Each row below holds a small network's activations on one input, seen along a few directions.
In each table, some parts of the input vary, and every possible input appears once, in random order.
A made-up example of a description, with smaller parts first: one of 3 separate values, together with either a single point or one of 9 places around a ring or (one of 6 places along a line, together with one of 8 places around a ring).
Shared parts are said once, and a part with two or three values counts as separate values.

Other details of the inputs vary at random and push rows far along two fixed directions, the same in every table; ignore that.

Rows:
row 1: [-16   8  39  -1 -19 -26  27 -19   4  11 -47   2  12 -16  -3]
row 2: [ 53  -1 -60   9   6  14 -45  27   7 -18  89   1 -33  39  27]
row 3: [-16  -5 -18  24  54  58 -15 -49  41  41  29 -20 -41   7 -13]
row 4: [-33   6  14  -1  15 -25 -23  -9   7  16 -54  23  17 -42   1]
row 5: [-41   1  20   5  28 -38  -4   2   4   7 -40  23  28 -16 -10]
row 6: [ 54   4 -17 -38 -13 -20 -33  74 -10 -79 -12  53  29  -2  15]
row 7: [-50  -5  23   5  17 -31   6   1   2   2 -37  16  34 -17  -9]
row 8: [ 65  -2 -36  -2 -38  26  -6   3 -11 -15  84 -18 -26  46  25]
row 9: [-20  20  37   0 -13 -18  35 -10  -4  16 -49  -5   8 -14 -14]
row 10: [-22  23  35  -9 -11 -17  35  -8  -3  12 -45  -7  10 -13 -15]
row 11: [-50  -8  18   4   9 -39   4  10  16  13 -40   4  27 -18  -3]
row 12: [-19   6  38  -2 -17 -30  25 -19   4  12 -47   6  16 -16  -2]
row 13: [-18   8  37  -2 -14 -25  32 -13  -1  19 -43   1  14 -14  -8]
row 14: [ 40  -5 -24 -27 -33 -33 -19  57 -44 -77   4  37  36 -16  32]
row 15: [-21 -16 -15  20  56  61 -15 -45  23  44  27 -19 -34  26 -19]
row 16: [-31   7  13  -3  18 -25 -17  -1   1  24 -49  21  18 -40  -2]
row 17: [ 47  -4 -15 -37 -24 -14 -25  74 -14 -83  -9  49  30   1  17]
row 18: [-40 -16   8   1  10 -30  15  -5 -10   9 -42   1  14 -37   7]
row 19: [-22   5  37  -4 -11 -32  30 -14   0  21 -42   5  18 -16  -7]
row 20: [ 68 -23 -25 -17   3  52 -32  29  -5 -29  81 -20 -43  20 -18]
row 21: [-24   9  20  -7  38 -12   1   6  25  10 -52  25  14 -39 -16]
row 22: [-13  -6   0  26   8  38  20 -60   9  60  37 -40 -34  30  -8]
row 23: [-40 -18 -14  37  34  39 -10 -53  18  34  46 -29 -22  29  -5]
row 24: [ 69  11 -34   4 -42  35  -1   8 -12 -17  74 -24 -33  47  19]
row 25: [-34 -23 -21  32  37  46   0 -61 -10  44  39 -33 -27  12  -3]
row 26: [ 64  27  -1 -29 -63 -29   8  60 -26 -63  -2  19  17   4  20]
row 27: [-13  11   1  23   7  48  26 -54   7  53  31 -50 -42  29 -16]
row 28: [-34  -1  15   2  20 -20  -8 -13 -15  14 -45  16  26 -32  -7]
row 29: [-36  -9  24  -9  24  -4   3   5   8  -3 -56  24  22 -19 -17]
row 30: [ 48   6 -23 -28 -30 -33 -36  58 -38 -68  -1  43  37 -15  26]
row 31: [-27  -6 -22  36  53  24 -18 -39  28  59  42 -22 -41  21  -5]
row 32: [ 62  30  -2 -33 -62 -26   8  59 -25 -63   0  17  16   5  17]
row 33: [-15  11   1  21   4  48  21 -61  12  44  30 -50 -43  29 -12]
row 34: [-17  12  37   1 -13 -22  35 -12  -1  19 -47   0  12 -15 -10]
row 35: [-38  -7  17  -5  12  -9  19   7  17   0 -50  11  25 -28 -18]
row 36: [ 69   6 -34   3 -40  33  -1   6 -11 -16  75 -22 -31  46  21]
row 37: [-16  17  37   2 -14 -20  34 -10  -2  19 -48  -3   9 -14 -12]
row 38: [-16 -16  45 -18  30  -2   3  10   6  10 -38   0  -2 -39 -48]
row 39: [ 42  -2 -20 -32 -35 -19  -9  73  -3 -77  -5  34  34  -9  15]
row 40: [ 38 -15 -56   6 -19  19 -32  29   6 -24  89 -19 -16  45  29]
row 41: [ 40 -23 -64   4 -16  26 -19   9 -20 -24  79 -23 -27  22  37]
row 42: [-35 -13 -17  38  47  31 -19 -55  21  41  41 -23 -27  29  -7]
Each input here is: one of 2 separate values, together with either a single point or one of 8 places along a line or (one of 3 separate values, together with one of 4 places along a line).
- Changing only the choice among 2 separate values turns row 31 into row 2. The same change can be made to row 27. Which row results? => row 32
- Change only the choice among 2 separate values in row 10. List by row number the other rows that result. => row 33
- Change only the choice among 2 separate values in row 28. List by row number the other rows that result. => row 30
- Change only the choice among 3 separate values in row 28. List by row number the other rows that result. => row 5, row 15

Rows:
row 43: [ 10  -6 -18   0   7   8 -14   9   2  -3  22   6   1   6   5]
row 44: [-35  -4  24  -5  17 -32   0   4   4  -4 -57  23  24 -32  -7]
row 45: [ 24  12  -5  -5 -14   9   6   6   3  -7  10  -3  -9   8   5]
row 46: [ 17  11  -5  -3 -18   3   4  -1 -18  -4   6  -1   1   9   7]
row 47: [  9  -8 -19   1   9   9 -14   6   1  -3  22   6  -1   7   6]
row 48: [ -89  -21    8   54   74   67    4 -112   41  100    9  -55  -48    9
  -34]
row 49: [ 23  11 -10  -2 -20   5   9   6  -8 -10  11  -4  -4   9  10]
row 50: [ 14  -9 -19   0   7   7 -16  11  -2  -9  22   7  -1   7   9]
row 51: [ 24  -4  -5  -9 -15  15   6  11  -4  -6  20 -13 -12   8  -2]
row 52: [-28  13  32  -5  -6 -39  24   7   7   1 -53  12  24 -19  -5]
row 53: [  2 -11 -16   4  15  11 -15  -1   2  -1  19   1  -8   7   5]
row 54: [-18   4  47 -12   2 -30  17   3   5  -4 -59  14  19 -32 -23]
row 55: [  2  -7 -17   2  11  13 -17   4   1  -8  18   0  -5   5   2]
row 56: [ 12   2  -2   2 -25  -9  -1  -2  -7  -5  13  -5   1  11  15]
row 57: [ 12   3  -9   4 -23  -6   8   1   0  -7  18  -8  -3  14  13]
row 58: [ 23  -5 -11  -7 -23  11  10  12 -15 -10  22 -12  -6   8   5]
row 59: [  4  -5 -20   2   9  19 -17   5   2  -7  23  -3  -5   7   1]
row 60: [18  8 -7  0 -8  3 -1 16 -2 -5 26 -2 -2 25  1]
row 61: [-37  -3  26  -6  18 -31  -1   4   5  -6 -60  23  25 -33  -9]
row 62: [ 14   6 -15   2   2  -6 -15   9  -6   6  22  -3 -10  -2   8]
row 63: [-28   5  39  -7  -9 -34  25  -7 -17  -2 -57  11  27 -31  -9]
row 64: [ 26  11   5  -8 -11   7  -2   8   4  -6   4   5  -8   8  -3]
- What do these inputs look like to the network? => either a single point or one of 9 places along a line or (one of 3 separate values, together with one of 4 places along a line)
- Change only the choice among 3 separate values in row 58. List by row number the other rows that result. => row 49, row 57
